Each row below holds a small network's activations on one input, seen along a few directions.
In each table, some parts of the input vary, and every possible input appears once, in random order.
A made-up example of a description, with smaller parts first: ring(5) and (point or line(11) or (values(3) and line(6))).
Shared parts are said once, and a part with two or three values counts as separate values.

Table:
R1: [-95  -4 -35  29 -10  79  15  13  22  17 -76  36 -15  39 -59  -2 -25  70
 -22   1]
R2: [ 22 -20  27 -33  27 -89  -2 -19 -29 -25  -6 -57 -38  14  14 -38 -17 -13
  33   9]
R3: [ 16  42  12  45  53  52   2  28  24 -30   6  68 -24 -46 -12  51   1  20
 -21  62]
R4: [-68  53  -6   5 -24  46   0  36 -29  13 -80  -3 -23  64 -62 -21   6  92
 -13 -22]
R5: [ 82  -5 -59  33 -76 -48  23  29 -68  42 -12   4  -3  37  81 -49  70 -22
 -56 -46]
R6: [ 11 -14   2 -25   8  88 -39  -1  37 -35   7  39 -15   6 -45  -7 -73  69
 -54   6]
R7: [-57 -37  22   6  -2 -67   7 -29   7  20  38 -73  48 -46  45  -8   2 -87
  67 -21]
R8: [ -2  -6   4   8  -4 -16  29  13  55 -42  54   7  -4 -30  -8  13  -9 -12
  21  58]
R9: [ 48  97  24  22  29  30 -17  34 -19 -21  -5  30 -40 -25 -28  17  30  36
  -5  37]
R10: [ 55 -46 -67   5 -40 -23   9  -7 -40  73  -2  37  56  12  82   7  81 -57
 -56 -66]
R11: [-50 -13  33   7 -27 -91  18   1 -44 -14  22 -98 -23 -12  40 -63   5 -65
  54   8]
R12: [ 41  41  27 -44  -5  61 -55  16 -11 -46 -22   4 -21  35 -47 -32 -42  80
 -43 -22]
R13: [-64 -69  25  42 -12 -69  39 -12  17  -2  27 -53  -1 -37  32 -45 -30 -89
  45  21]
R14: [ 50 -78 -78  42 -69 -15  59   0 -28  42 -16  58   1   8  76 -24  55 -45
 -65 -13]
R15: [ 25  16  20 -50  21  92 -68 -15  18   2   3  22  40  19 -43  32 -57  54
 -39 -32]
R16: [ -5 -77  18  -8  40 -63  17 -32  26 -12  11  -6 -27 -10  17 -25 -47 -31
  31  27]
R17: [ 26  61  21   4  58  65 -24  -3  10  12  14  46   7 -29 -12  92  29  12
  -1  21]
R18: [ 10  23   3 -30   6  -3   7  -5  28  -9  58 -19  39 -30 -12  56  21 -31
  50   2]
R19: [ 33  50   0  -8 -11 -35   8  18  -6 -48  44 -41 -14 -10 -26 -19  25   2
  35  31]
R20: [-78  24 -17  -3  -9  70 -24 -13  15  41 -80  29  33  49 -53  46  -4  59
  -4 -35]
R21: [  1 -39  23 -47  49 -66  -5 -53  14  20  13 -31  24  -9  22  20 -20 -43
  43 -24]
The inputs of R10 and R5 match in every part but one. If R17 is changed in the same way as R10 into R5, which row does it become? -> R9
What is each input in this table made of? -> values(3) and (point or line(6))

Table:
R22: [-20   0  37 -33   0 -45 -14 -14 -14 -21   2 -69 -12  14 -14 -36 -30  -4
  42  -8]
R23: [  1  43 -46  21 -33  93  -3  37 -15  12 -75  69 -23  56 -47  -1  17  99
 -71 -11]
R24: [ 35 -28 -38  38 -41 -70  50   7 -33  34  32  -4  15 -25  87  -2  81 -89
   1  -3]
R25: [-43  22  30   3   7 -45   8  13  -8 -29   1 -57 -29  -3 -19 -37 -12   2
  46  20]
R26: [-33 -89   2 -12  -9 -82  25 -34  -1  12  14 -51   7  -3  47 -40 -22 -67
  30 -14]
R27: [ 16  26 -30 -11 -30  96 -38  19 -25  22 -68  52   0  64 -32  -8  -6  93
 -85 -49]
R28: [-52 -58   0  32 -22 -74  44  -9   7   4  13 -44  -1 -20  34 -41  -6 -68
  41  13]
R29: [ 73  33  28 -31  37  17 -32   2  21 -39  48  15  -2 -22 -14  29 -18  17
  -6  22]
R30: [ 50  53  24   7  40  30  -9  17  12 -45  38  28 -29 -43 -21  30   4  13
   1  54]
R31: [ 61 -56 -33   6 -25 -85  24 -21 -31  45  28 -10  35 -14  92 -14  54 -92
  -4 -38]
R32: [-52  35  17  10  38  81 -16   2  45   0 -24  44   6  -5 -57  62 -27  49
   3  24]
R33: [-34  19  11 -31  38  84 -37 -18  42   4  -9  27  32   0 -58  57 -36  46
   0 -11]
What is each input in this table made of? -> values(2) and line(6)
The inputs of R24 and R31 match in every part but the values(2) part. If R23 is changed in the same way as R24 into R31, which row does it become? -> R27

Table:
R34: [  3  64  16  24  40  45   7  32  27 -46  17  37 -35 -35 -45  40   6  36
   8  69]
R35: [100 -45 -66  27 -65 -48  44   2 -67  56  19  25  15  -7 116 -11 104 -84
 -52 -37]
R36: [-19  10  63 -21  55 -17 -26 -19  12 -22  30 -43  -3 -31  -9  12 -41 -21
  46  15]
R37: [ 15   9   7 -37  31  63 -42 -11  21  -2 -23  41   5  24 -35  30 -39  64
 -35 -15]
R38: [ 56  22  -6 -38   7  66 -40   3   8 -12  -5  41   4  28 -35  17 -20  65
 -50 -17]
R39: [-85 -88   5  12 -15 -76  31 -28  -5  18 -17 -61  -2   4  31 -61 -33 -55
  38 -12]
R40: [  5  44  57 -12  35 -34 -15   6  -3 -49  28 -45 -32 -25 -20 -12 -16  -1
  48  38]
R41: [ 45  46   5 -28  21  50 -32  12  -5 -30 -26  29 -31  29 -53   0 -22  81
 -31   6]
R42: [-48 -72 -11   8 -56 -78  34 -10 -11   4   7 -68   4  10  40 -73 -11 -57
  26 -19]
R43: [-39  62 -29  14 -26 103 -14  35 -17  13 -83  44 -22  58 -68   0   7 111
 -50 -17]
R44: [-25 -56   7 -11  26 -72  19 -42  17  19  33 -36  28 -33  36  14   3 -81
  57  -2]
R45: [-15  21  24  11  52  61  -7  -4  52 -14  15  47  -1 -37 -36  66 -26  17
  11  44]
R46: [ -58  -51    7   15  -35 -101   42   -2  -22   -4  -14  -74  -30   18
   25  -80  -13  -42   41    4]
R47: [ -4 -16  11  -2   6 -97  30 -14   2  -3  35 -53   4 -18  32  -1  19 -61
  64  16]
R48: [-60  23 -22   3 -12 108 -30   5   4  38 -94  54  17  58 -56  24 -18  90
 -51 -42]
R49: [ 99 -38 -77  57 -60 -60  38  17 -65  66  -5  49  18   1 122 -24 106 -77
 -68 -39]
R50: [ 10 -41  -4 -12 -10 -72  25 -21  13   9  55 -38  38 -31  42   2  19 -79
  43  -9]
R51: [-26  37 -38   0 -37 112 -25  25  -9  28 -67  51  14  61 -52  11   2  93
 -65 -41]
R52: [ 24  41   9  13  22  63 -10  16  44 -31  41  45   6 -39 -30  51  -5  18
 -10  46]
R53: [ 21  27  44 -23  19 -15 -28  -2   5 -38  55 -44   4 -35  -6  -5 -22 -19
  30  12]
What is each input in this table made of? -> values(2) or (values(3) and line(6))
Change only the line(6) part in R42. List by row number the other rows that result. -> R38, R50, R51, R52, R53
Change only the line(6) part in R47. List by row number the other rows that result. -> R34, R40, R41, R43, R46
